Each row below holds a small network's activations on one record, seen along a few directions.
Records have a field called NUMI. Each example row is followed by its value.
Records without NUMI are marked none.
The largest differences between rows may come from other fields.
In the rows, 500 means zero.
Random noise pushes rows far along 3 fixed directions. That doesn't count. These rows show it; they differ only by the noise:
[412 495 525 399 561 582 569 509 505 510 563 481 517 480 464 457 475 566
 576 540 485 451 452 489 438]
[485 418 529 387 513 559 508 480 421 392 582 518 495 520 457 443 484 594
 455 553 396 533 558 459 487]
[310 503 513 441 574 625 574 525 502 591 547 382 527 360 358 311 515 488
 680 563 499 438 348 612 379]
[482 530 545 420 581 458 565 480 629 560 480 620 564 607 581 730 483 569
 472 455 508 403 489 330 445]
[507 402 537 427 509 484 471 451 458 417 521 571 523 550 460 528 525 556
 378 514 367 540 577 413 479]

[505 506 531 557 567 361 601 589 583 587 256 441 506 444 501 618 584 482
 556 352 526 401 339 456 531] : bet
[419 473 464 504 497 508 539 463 541 490 481 454 306 431 520 315 598 573
 549 526 630 372 425 523 535] : none
[668 392 541 574 374 431 475 336 469 533 640 638 427 617 588 582 446 579
 265 621 371 595 770 232 569] : goz
[581 403 409 454 492 563 441 445 395 323 574 460 369 442 501 367 546 515
 331 513 341 544 594 548 636] : zoz
[363 640 584 436 576 515 561 571 672 669 463 452 514 435 550 622 414 516
 710 415 675 437 389 517 490] : ber
[397 482 427 636 427 489 465 393 553 739 496 503 497 378 395 462 648 366
 547 441 503 495 397 444 386] : siti
[538 563 539 472 510 454 501 546 546 484 491 526 542 475 446 616 531 439
 529 514 558 565 478 487 548] : fof
[523 369 491 490 424 427 276 553 392 360 494 383 437 338 334 190 595 417
 478 589 347 680 542 721 531] : nofin
[378 521 515 584 427 550 481 470 444 689 566 473 680 341 244 427 547 354
 481 565 479 614 436 519 457] : tonik
[562 405 475 514 358 393 418 364 424 591 627 595 550 662 431 572 593 544
 300 471 350 548 589 471 454] : suv
[468 540 493 479 508 665 467 571 395 411 520 384 456 341 443 329 518 501
 618 504 483 452 467 629 623] : zoz
[574 451 466 412 529 479 525 532 497 416 514 516 369 484 657 492 430 577
 444 475 529 446 546 574 570] : tanan
[415 688 481 497 581 611 661 589 588 633 565 351 558 452 464 520 362 486
 799 563 704 387 265 508 442] : tozu
[480 484 502 540 504 517 455 615 505 524 358 549 444 452 466 477 612 426
 584 402 476 474 386 617 520] : renut
[479 456 558 531 521 448 465 518 562 455 527 493 451 430 429 422 552 464
 514 498 440 533 416 594 552] : nofin
[453 490 483 512 459 497 496 510 534 393 575 519 436 454 506 460 529 477
 529 567 488 575 505 567 577] : fof
[681 506 505 419 440 431 515 483 475 451 626 558 396 673 557 709 490 703
 374 464 446 463 587 303 523] : suv
[512 511 515 570 475 424 406 478 467 611 530 515 512 507 429 635 507 398
 508 386 421 514 531 485 389] : von
[451 517 487 435 605 507 553 654 401 413 510 409 467 480 519 570 399 619
 626 434 585 457 434 589 533] : laguv
[501 598 617 425 502 532 552 708 476 444 586 550 652 543 556 695 386 542
 600 566 555 640 620 476 502] : ber
[370 568 491 613 596 472 601 512 490 738 468 306 424 385 324 224 537 258
 639 508 578 441 205 692 410] : laguv
[475 394 544 622 534 368 283 546 459 545 208 616 715 563 522 810 627 368
 379 437 406 607 526 534 504] : pase
[463 441 520 503 481 440 451 420 510 471 440 542 439 483 534 413 592 527
 464 516 503 466 457 463 516] : none
[572 523 532 529 518 499 414 402 515 588 626 654 626 601 388 585 574 435
 339 525 524 537 518 493 415] : nefu
[605 493 506 425 446 661 467 413 309 337 779 543 389 580 447 262 503 579
 413 647 488 571 605 566 588] : nefu
[514 494 518 513 338 477 409 361 411 564 725 467 544 545 320 409 590 541
 380 559 413 572 584 464 379] : fod
[555 509 399 447 490 494 446 616 382 343 546 520 470 495 599 468 472 574
 598 497 543 540 485 534 555] : velef
[369 562 523 642 523 260 471 435 696 706 316 476 535 411 410 606 724 377
 400 424 448 417 382 497 540] : fof
[558 608 410 413 567 547 610 635 618 561 435 450 445 426 672 503 530 521
 622 459 593 341 424 519 577] : zoz
[502 491 532 491 439 565 523 484 369 400 584 549 584 621 479 561 440 543
 406 512 490 620 607 453 522] : tozu
[435 496 480 567 533 438 423 496 320 425 574 375 428 430 325 339 552 409
 486 534 386 558 429 726 459] : muf
[389 531 569 592 467 416 544 428 609 694 458 495 549 468 465 706 498 454
 383 458 485 500 555 348 496] : goz
[439 513 451 514 389 554 450 331 556 673 720 497 598 485 470 482 475 469
 511 474 478 522 460 427 333] : siti
[487 596 465 349 449 629 564 413 534 550 831 534 502 563 581 445 384 679
 579 486 587 465 512 459 409] : fod
[523 476 459 551 416 489 415 482 418 557 528 564 438 519 372 545 565 491
 534 494 420 532 532 565 420] : suv
[418 588 559 547 409 526 521 514 419 641 582 498 515 527 431 619 450 482
 510 417 492 526 485 449 336] : von
[605 509 540 517 522 362 515 526 454 414 326 561 351 531 561 597 544 515
 430 365 504 495 546 485 535] : laguv
[618 495 499 560 357 437 530 242 561 598 606 581 433 549 483 621 560 470
 333 452 453 455 591 282 461] : siti
[657 363 592 422 555 483 420 623 374 321 334 570 574 567 633 702 522 456
 469 376 445 592 625 436 683] : pase
[365 536 470 472 526 598 534 490 444 745 634 413 527 449 357 477 443 482
 650 486 555 536 347 619 300] : von
[549 411 494 647 423 349 329 499 497 492 327 574 496 463 370 546 700 302
 305 430 337 573 397 568 468] : renut
[430 478 506 641 537 291 353 483 662 648 200 539 463 466 544 615 618 285
 442 305 466 442 346 545 496] : tanan
[507 425 500 691 562 303 486 438 590 622 300 552 480 477 471 552 622 342
 407 414 462 491 343 470 448] : bet
[408 528 494 496 497 575 559 602 492 678 535 392 576 347 471 460 401 470
 670 545 488 546 577 533 514] : goz
[512 528 507 393 540 454 522 643 491 544 460 524 478 497 600 470 481 611
 654 498 557 465 439 597 673] : nofin
[483 446 426 532 576 400 575 555 558 505 319 396 365 400 629 445 639 445
 573 391 504 452 387 555 526] : bet
[527 588 496 287 575 708 670 569 482 321 676 423 424 533 666 462 246 760
 784 480 660 390 547 485 665] : tozu
[560 489 454 435 505 457 579 431 554 452 590 485 432 585 528 406 520 662
 515 453 451 420 535 594 566] : velef
[520 450 582 443 458 554 435 617 288 409 655 537 559 546 487 391 393 575
 478 616 485 712 674 476 597] : ber
[525 416 520 516 472 540 393 447 421 434 373 398 382 420 488 360 512 527
 462 545 399 543 505 635 515] : pase
[388 528 511 486 537 552 535 466 484 576 418 463 431 359 420 310 551 387
 669 558 475 438 395 592 417] : none
[447 544 498 579 460 521 580 309 563 769 591 480 454 470 475 555 480 535
 492 509 483 463 469 428 294] : redid
[558 504 619 502 579 501 450 600 459 402 542 549 493 571 630 570 470 512
 537 441 514 502 536 474 575] : tanan
[424 565 546 654 456 443 465 459 460 584 476 391 529 364 284 256 653 316
 553 510 432 517 361 695 382] : velef
[508 450 520 472 489 578 463 417 446 474 710 476 563 523 371 386 489 434
 465 607 466 664 611 495 560] : tonik
[524 521 518 563 486 477 440 306 517 620 671 509 427 473 402 360 627 432
 442 497 497 509 505 446 382] : fod
[472 381 530 569 415 560 393 529 349 396 631 440 573 303 283 218 555 533
 387 687 340 720 586 558 515] : tonik

Here are new rows. What is NUMI for each?
[570 543 441 544 533 367 504 558 588 438 423 536 415 600 637 612 519 531
 542 474 512 439 408 456 560] : velef
[515 516 547 502 333 548 477 522 323 432 702 533 608 504 376 476 544 557
 451 536 388 624 603 510 428] : fod
[506 542 501 556 642 435 508 602 513 600 415 393 389 425 496 365 504 419
 664 407 538 426 343 575 478] : laguv
[527 567 540 412 495 560 557 340 461 511 657 541 494 488 535 517 487 597
 365 575 531 568 603 372 578] : tonik
[554 319 512 550 510 578 382 671 339 456 421 455 570 452 381 344 521 439
 535 527 343 626 641 657 525] : pase
[625 340 496 583 415 500 360 431 379 375 400 526 442 421 375 386 667 441
 384 541 283 584 547 591 611] : zoz
[435 481 546 606 554 417 492 568 709 740 260 513 648 512 528 677 524 430
 559 350 515 348 400 575 462] : pase
[429 489 486 515 514 595 523 486 394 508 531 466 517 453 393 380 456 463
 585 464 551 527 482 548 559] : tozu
[398 510 547 519 464 677 574 520 350 530 731 419 481 344 349 398 415 463
 720 536 546 536 439 676 329] : von
[490 462 482 474 514 553 530 531 380 342 595 431 566 479 447 540 469 606
 487 534 449 567 579 514 535] : tozu
[441 500 467 402 494 616 650 542 537 617 538 326 416 333 452 449 421 552
 694 569 594 512 457 512 534] : goz
[573 339 406 438 444 556 510 517 362 225 586 427 364 483 526 264 475 576
 483 491 374 610 567 518 696] : tozu
[550 521 436 503 566 404 418 532 641 551 283 541 475 505 653 657 634 446
 428 337 493 436 485 417 583] : zoz
[445 562 493 602 440 366 521 472 596 793 480 538 527 492 578 639 562 411
 477 389 527 435 378 413 309] : von
[429 540 510 504 475 571 519 446 398 563 707 434 468 437 414 507 396 470
 543 473 496 503 505 554 366] : von
[441 628 558 498 590 433 531 544 760 621 497 576 529 522 542 700 505 499
 570 462 611 457 399 499 436] : nofin
[502 506 458 453 567 447 582 547 541 578 445 538 523 438 511 548 500 477
 539 520 543 383 471 463 441] : none
[388 626 509 561 464 699 616 347 486 782 840 523 541 540 374 440 446 464
 571 576 611 471 507 407 329] : siti
[506 425 567 613 502 401 370 507 505 574 546 589 651 460 372 569 512 420
 346 580 407 676 600 478 414] : ber
[427 453 460 398 542 559 483 514 401 406 520 427 408 444 471 343 461 540
 531 560 451 482 541 561 515] : none
[614 358 624 649 571 269 407 511 479 502 388 659 710 561 475 680 656 371
 261 354 333 651 636 358 440] : bet
